These are the activations of a small neural network, seen along a few directions. Each row is one input.
In each table, some parts of the input vary, and every possible input appears once, in random order.
A made-up example of a description, with smaller parts first: ring(5) and (point or ring(9) or (values(2) and line(6))).
Shared parts are said once, and a part with two or three values counts as separate values.
(in the rows, 128 means zero)

Other details of the inputs shift rows strongly along three fixed directions, in all tables alike. That doesn't count.

A family of inputs:
x1: [ 58  87 150 124 115 100 180 128 149 106 158 120]
x2: [157 123  78 139 149 184 110 140  75 181 110 118]
x3: [224 173  94 112 182 183  94 146  78 148 106 123]
x4: [123 129 112 162 115 148 125 136  91 204 159 157]
x5: [146 107 189 148  90 120  99 110 183  98  97 132]
x6: [168 156 134  94 153  95  90 117 129  44  92 134]
x7: [ 59 122 156 128 101  92 143 124 190 112 139 101]
x8: [191 195 127  80 174 106 119 112 113  38  52 134]
x9: [169  88 197 179 102 111  85 103 210 112 119 146]
x10: [106 124 145 105 112  95 114 123 150  93 119 144]
x11: [ 82  86 142 186  76 130 138 143 128 189 186 151]
x12: [156  80 155 166 118 168  95 107 156 175 153 121]
x13: [ 75 132  89 116 100 126 147 135  81 183 179 155]
x14: [ 92 155 123  70 152  98 189 159 118  81 105 128]
x15: [167 113 182 158 120 114  79 117 177 109  93 142]
x16: [ 79  70 134 140  99 107 181 120 174 117 140 122]
x17: [ 79 168  97  98 144 103 164 134 141 103 145 110]
x18: [182 106 163 173  89 161  79 107 161 150 130 136]
x19: [133  90 165 158  92 143 131 125 149 186 152 122]
x20: [ 83 128  89  93 148  99 199 130 106 101 111 123]
x21: [ 66 177  96  87 149  89 176 130 122 106 136 109]
x22: [192 197  76 128 183 171  65 135  73 145 116  94]
x23: [143 115 161 114 156 126 111 114 154  93  94 116]
x24: [121  93  87 163 116 169 136 141  84 190 153 116]
x25: [181 128 161 125 145 124 113 133 145  89 100 111]
x26: [ 97 135  78 116 149 163 159 139  56 199 167 131]
x27: [172 147  95 125 134 158  78 126  97 154 142 149]
x28: [ 83 159 107  97 122 102 184 149  95  81 132 140]
Description of these inputs: values(4) and (point or line(6)).
Q: Changing only the values(4) part turns x10 into x6. The same change can be made to x2. Which row results?
A: x24
Q: Change only the line(6) part in x12. List by row number the other rows that result.
A: x3, x9, x16, x18, x27
Q: Change only the values(4) part in x7. List by row number the other rows that result.
A: x17, x21, x22

A family of inputs:
x29: [101 144 129 102 143  81 151 113 157  67 120 118]
x30: [115 167  80  82 157 106 163 149  74  80 119 150]
x31: [112  96 174 148  80 121 129 116 170 146 149 136]
x32: [125 147 114 102 160 108 179 139 131  70  93 116]
x33: [208 152 127 154 150 174  62 129 114 175 122 128]
x34: [109 119 120 108 147  94 168 119 151  62 104 118]
x35: [122 133 105 153 105 163  99 137 102 187 149 116]
x36: [109 101 171 156  87 120 125 118 179 141 153 111]
x37: [119 161  72 101 154 116 155 145  69 108 131 153]
x38: [ 65  59 147 156  76 116 169 122 173 138 161 117]
x39: [198 113 173 141 144 131  94 106 168 105  69 118]
x40: [120 138  91 131 128 160 112 142  87 190 170 137]
x41: [217 154 141 142 148 159  70 113 125 142  97 132]
x42: [ 39 108 135 147  78 111 189 140 150 170 189 125]
x43: [158 106 166 143 107 128  87  98 166 126 122 132]
x44: [137 135 111 104 153 126 151 134 122  81 100 112]
x45: [122 135 155  96 126  93 140 115 158  69 108 134]
x46: [119 161 123 108 142 109 150 143 112 100 112 152]
x47: [ 46  88 137 148  62 109 190 151 129 160 188 151]
x48: [ 86  89 143 154  81 122 137 111 152 171 172 144]
x49: [ 61 109 134 126  93 115 159 141 141 152 179 136]
x50: [107 162 112  94 146  93 135 126 131  68  98 115]
x51: [212 132 129 161 147 170  37 108 127 170 126 128]
x52: [ 99 163  82  69 166 120 190 155  72 107 106 134]
x53: [217 103 136 163 144 172  52  99 128 166  94 122]
x54: [132  68 203 146 116 100 111  95 214  90 116 105]
x55: [117  93 138 147 132 134 126 116 142 154 148 117]
x56: [194 135 136 144 168 165  91 125 119 153 108 110]
x57: [103 108 108 140 125 169 139 145  91 201 173 118]
x58: [119 125 185 111 118  75 137 120 181  46  94 142]
x59: [131 159 124  99 147 112 131 126 132  84 115 113]
x60: [188 123 168 139 131 123  62 103 159  89  89 137]
x61: [148  92 196 162  92  95 121 114 195  90 114 138]
x62: [116 137 116 158 107 147 118 138 119 180 143 118]
x63: [119 111 126 141 129 161 135 140 108 184 157 116]
x64: [173 174  88 113 172 144  91 130  73 122 104 151]
x65: [149 124 137 104 147 122 130 121 132  93  87 123]
x66: [118 163  64  73 176 132 163 145  59 116 105 135]
x67: [130 191  87  75 175 125 146 155  81 106 121 136]
x68: [111 112 108 140 117 153 160 145 110 157 144 117]
x69: [111 138 164 114 120  81 134 120 182  58  93 110]
x70: [140 125 124 150 108 162  95 137  98 177 147 147]
x71: [ 90 144  84 122 124 143 144 139  90 168 169 123]
x72: [ 97 147  78 136 124 141 126 135  91 171 150 124]
x73: [152 117 118 155 105 160 105 140  94 170 151 143]
Q: Describe the family of inputs behind these rows.
A: line(5) and (values(3) or line(6))
Q: Changing only the line(5) part turns x50 into x69. The same change can be made to x38. Which row results?
A: x68
Q: List by row number the other rows that have the line(5) part in common with x59.
A: x35, x44, x45, x49, x57, x65, x70, x73
Q: Start at x41 and move only the line(5) part, one step at a time. The first step leads to x31. Which rows follow, in order?
A: x45, x43, x48

A family of inputs:
x74: [171 179  95 133 156 150  78 125 101 135 116 115]
x75: [117 104 151 157  89 141  97 124 138 190 172 150]
x76: [ 42 129  88 103 128 114 201 147 110 130 158 111]
x77: [143 140 114  90 165 107 155 130 116  55  82 126]
x78: [114 100 172 143  87  78 131 110 190  65 111 147]
x79: [180 162 106 118 142 148  76 126  82 132 111 155]
x80: [114  77 169 140 101  91 147 114 186  68  98 125]
x81: [100 129  90 144 109 161 158 161  65 201 181 147]
x82: [146 110 169 159  91 135  65 104 170 153 143 129]
x83: [ 55 133 103 105 106 109 209 161  98 128 133 148]
x84: [116  96 203 127 110  91 157 119 198  88 107 127]
x85: [167 179 103 118 151 150  68 122  97 138 117 129]
x86: [ 77 103 171 123 102 100 178 134 175 123 138 119]
x87: [ 49 117  97  98 138 116 213 151 106 132 160 129]
x88: [141 166 123  91 159  91 143 129 119  54  98 147]
x89: [ 50 139 106 102 124 103 210 163 107 131 169 141]
x90: [122  70 137 163 108 154 119 113 135 188 159 129]
x91: [ 52 113  98 102 129 114 214 151  97 124 155 135]
x92: [158  67 160 166 111 144  94  98 157 150 127 124]
x93: [ 47 120  94  98 135 115 209 150 108 131 162 121]
x94: [156  68 147 172  97 140  89 103 154 145 115 129]
x95: [ 50 116  99 100 134 115 215 151 102 129 159 134]
x96: [150 109 164 180  97 140  82 115 174 150 135 100]
x97: [117 186 115  84 155  90 115 122 128  64  99 126]
x98: [113 102 190 134 107  82 143 119 205  76 125 117]
x99: [218 131 146 156 130 146  65 119 137 103  81 131]
x100: [163  89 177 168  90 147 104 120 158 157 115 129]
x101: [ 84 121  67 136 124 162 142 136  78 206 174 115]
x102: [122 105 143 172  88 153 115 132 145 185 170 116]
x103: [192 156 106 131 147 156  99 139  85 129 108 137]
x104: [133 140 113  80 185 104 149 118 127  67  92 123]
x105: [128  91 158 165  91 158 132 134 131 193 148 134]
x106: [132 167 115  86 142  90 123 127 115  53  87 159]
x107: [114 107 148 156  87 141  93 122 140 189 173 141]
x108: [132 143 110  80 182 103 145 118 127  66  94 115]
x109: [176 144  92 117 171 160  91 116  98 139 109 108]
x110: [183 169 105 124 162 151  87 130  98 137 122 130]
x111: [187 165 110 127 160 150  91 131  91 135 120 145]
x112: [ 81 101 153 136  83  86 160 123 163 100 146 150]
x113: [179 173 103 132 157 158  92 135 100 135 114 109]
x114: [185 166 108 125 164 151  91 132  97 138 120 139]
x115: [115 124 122 165  97 148 106 124 132 181 168 123]
x116: [ 80 123  65 139 124 160 138 137  79 207 172 110]
x117: [106 111 188 130 106  92 146 114 204  88 106 103]
x118: [114 109 145 169  93 157 116 130 145 197 149 103]
x119: [134 153 113  85 174 110 151 127 130  63  93 105]
x120: [154 107 165 171  96 137  79 106 175 150 144 120]
x121: [191 160 115 128 162 156 101 141  91 136 115 134]
x122: [134 172 131  76 160  88 129 128 120  61 101 155]
x123: [187 159 123 118 170 165 110 140  98 150 100 125]
x124: [138 136 107  86 166 100 148 119 115  58  83 132]
x125: [133  73 211 156 104  85 105  87 247  60  93  84]
x126: [ 92 136  92 131 103 152 133 148  63 202 183 165]
x127: [182 167 115 118 161 166 104 137 101 148 101 111]
Q: Describe the family of inputs behind these rows.
A: line(6) and line(9)
Q: Changing only the line(6) part turns x102 into x120. The same change can be made to x99. Which row results?
A: x78
Q: Change only the line(9) part in x97. List by row number the other rows that result.
A: x75, x79, x82, x85, x106, x107, x122, x126

A family of inputs:
x128: [ 92  89 155 130 111  98 154 112 177  89 118 106]
x129: [153 135 134 148 113 123  89 118 130 122 121 147]
x130: [170 184  42  96 203 172 116 138  44 150 105 114]
x131: [169 167 135 110 155 112  84 112 142  67  85 115]
x132: [133 125  90 133 134 164 114 137  76 182 157 144]
x133: [116  92 138 159  95 132 114 118 132 169 162 153]
x134: [147 172 130  74 177  85 151 131 120  43  83 152]
x135: [125 156  63 112 150 164 124 148  46 178 158 150]
x136: [170 150 134 133 128 147  95 131 115 142 124 141]
x137: [ 52 149  74 104 144  96 210 154 111  92 178 110]
x138: [187 175  74 101 188 178 116 152  45 150 110 138]
x139: [175  82 176 171 105 142 100 111 164 146 116 135]
x140: [ 96 154 140 105 120  79 167 140 137  73 117 153]
x141: [105  71 143 161  89 136 132 120 149 157 148 116]
x142: [ 73 112 154 143  73 108 155 141 156 140 157 130]
x143: [185 102 161 136 135 124  89 102 166  84  85 123]
x144: [117  75 169 146 103 115 124 101 187 114 124 109]
x145: [163 111 182 163  98 141  77 108 177 150 131 118]
x146: [122 122 113 130 128 159 136 145  91 185 160 134]
x147: [113 129  98 135 114 152 119 138  88 177 166 149]
x148: [200 178 109 116 163 144  62 124  99 101  89 124]
x149: [176  91 159 172 108 163  96 122 149 157 113 108]
x150: [184 133 182 129 140 121  81 106 176  90  93 116]
x151: [190 140 146 110 167 126 115 123 138  69  66 109]
x152: [118 155  84 143 128 158 104 135  90 189 157 122]
x153: [129 121 111 147 135 161 137 136 112 181 137 106]
x154: [ 70  95 153 135 108 111 167 127 165 153 163 121]
x155: [105 141 127 130 108 131 137 146 115 148 149 133]
x156: [107  78 142 158  93 128 132 117 142 159 155 147]
x157: [187 144 145 104 173 128 114 117 143  74  70 107]
x158: [202 149 146 108 173 133  95 122 128  85  82 133]
x159: [120 117  94 152 127 158 127 128 110 175 136 105]
x160: [ 87 151 136  86 135  72 184 138 133  65 120 158]
x161: [167  92 185 159 108 141  82 112 170 149 131 124]
x162: [109 108 102 146 127 158 125 125 113 194 161 117]
x163: [191 141 144 106 167 126 116 123 136  71  71 126]
x164: [134 159 105  94 179 130 150 136 108 116 109 115]
x165: [138 112 153 131 139 122 135 117 166 117 109 106]
x166: [ 39  97 119 111 101  81 210 134 134 106 151 151]
x167: [114 131 140 114 116  99 123 117 149  94 126 132]
x168: [121 187  66 125 144 165 130 159  62 191 149 123]
x169: [167 196  57 110 160 165  91 149  45 148 118 129]
x170: [141 160 115  74 179  83 146 122 117  38  84 149]
x171: [131 102 177 164  83 113  85 103 195 116 125 112]
x172: [107 139 107 136 119 136 115 123 120 168 156 124]
x173: [ 73 123 112 111 127 123 194 148 114 132 139 115]
x174: [131 150 157  84 162  87 144 121 159  50  93 121]
x175: [160 125 133 164  97 149  71 122 132 152 131 133]
x176: [212 164 138 139 145 155  62 129 116 123  95 134]
x177: [116 113 120 145 111 136 161 143 113 148 130 139]
x178: [ 74 142 123  78 147  78 171 125 140  65 125 128]
x179: [ 42 148  90  78 129  91 193 147  97 105 158 144]
x180: [122 149  61 112 159 173 133 144  53 181 150 125]
x181: [180 127 166 141 121 105  75  97 168  83  96 144]
x182: [100  87 162 148  94 116 151 127 151 150 156 151]
x183: [167 176  99 112 152 158 104 144  76 151 125 135]
x184: [111 139  96 143 104 150 115 142  88 175 162 145]
x185: [ 87 105 158 122 121  85 140 106 186  97 134 119]
x186: [ 72 126 109 115 122 124 195 150 115 130 135 113]
x187: [150 109 186 165 101 126  86 104 195 146 130 114]
x188: [163 122 153 131 143 143 104 120 141 134 119 117]
x189: [129  94 130 168  95 165 134 141 119 184 144 126]
x190: [214 149 137 117 175 139  95 121 117  95  76 139]
x191: [165  75 160 183  93 139  91 104 164 138 112 128]
x192: [131  94 131 168 100 156 137 136 114 185 146 139]
x193: [122  97 149 178 104 139 138 134 168 153 181  99]
x194: [104  95 143 157  86 121 120 118 141 157 162 155]
x195: [ 75 164 134  86 133  80 178 142 142  67 119 126]
x196: [ 85 109 102 127 112 128 166 139 112 135 138 119]
x197: [140 128 141 134 135 121  94 106 157 123 124 118]
x198: [ 74  75 138 147  85 115 164 127 150 135 151 130]
x199: [ 26 109 120 102 121  80 198 128 150 115 163 126]
x200: [118  78 133 171  90 139 128 120 132 166 147 138]
x201: [104 101 144 154  79 126 113 120 147 156 163 144]
x202: [154  97 169 162 104 138  68  98 173 145 135 118]
x203: [165 132 140 139 128 155  92 129 119 159 133 131]
x204: [155 172 104 114 166 150 110 135  97 151 125 123]
x205: [153 113 156 109 147 103 114 107 164  64  90 119]
x206: [ 58 151  95 116 114 103 162 138 123 130 151 122]
x207: [ 93 142 121 122 107 113 161 143 110 142 153 160]
x208: [121  85 176 161 104 117 137 113 198 122 113  97]
x209: [ 97 166  75  61 177 102 183 146  80  69 111 143]
x210: [213 115 171 138 150 148  74 110 156 111  86 115]
x211: [ 85 114 110 112 125 121 155 134 110 139 156 135]
x212: [125 122 107 131 126 151 111 131  96 171 156 135]
x213: [100 120 178 142 101  93 132 117 196 108 129 115]
x214: [121 153  62 110 159 169 128 143  52 183 155 129]
x215: [ 48  88 127 114 100  96 192 131 144 116 152 128]
x216: [156 104 126 161 131 156  95 110 139 161 121 101]
x217: [125 117 104 143 120 166 146 150  87 180 145 131]
x218: [165 126 161 169  98 154  75 122 155 161 128 113]
x219: [136 165 120  59 184  90 175 138 121  31  70 121]
x220: [ 82 138 104  90 145  95 184 133 127  66 103 110]
x221: [168 155 120 122 145 152 102 138  97 142 125 143]
x222: [127 159  83 123 156 168 128 147  72 199 158 127]
x223: [184 136 128 118 157 123 105 117 135  61  66 118]
x224: [124 188 107  76 156  69 149 132 119  22  79 148]
x225: [152 170  93 113 151 148  95 127  90 139 126 126]
x226: [142 120 162 124 128 116 122 124 151 107 121 139]
x227: [ 87 129 164 121  92  80 160 137 172  77 124 138]
x228: [121 110 123 143 122 166 134 137 109 192 157 120]
x229: [ 53 127 139 129  79  85 187 147 142 118 154 155]
Q: Changing only one part turns x146 into x211. The same change can be made to x195. Which row results?
A: x131
Q: Changing only one part turns x134 into x133. The same change can be made to x158. Which row results?
A: x132
Q: Changing only one part turns x229 into x224. The same change can be made to x140. Which row results?
A: x129
Q: Describe the family of inputs behind these rows.
A: values(2) and (point or (line(5) and line(10)))
Q: Start at x216 and move only the line(5) part, one step at a time. The first step leads to x128. Which rows follow, in order?
A: x141, x198, x200
Q: Change only the line(5) part in x179. List by row number the other rows that result.
A: x147, x194, x197, x202
Q: Change only the values(2) part in x220. List by row number the other rows that result.
A: x186
Q: Change only the line(10) part in x153. List by row number the other rows that result.
A: x154, x164, x165, x168, x187, x204, x208, x213, x222
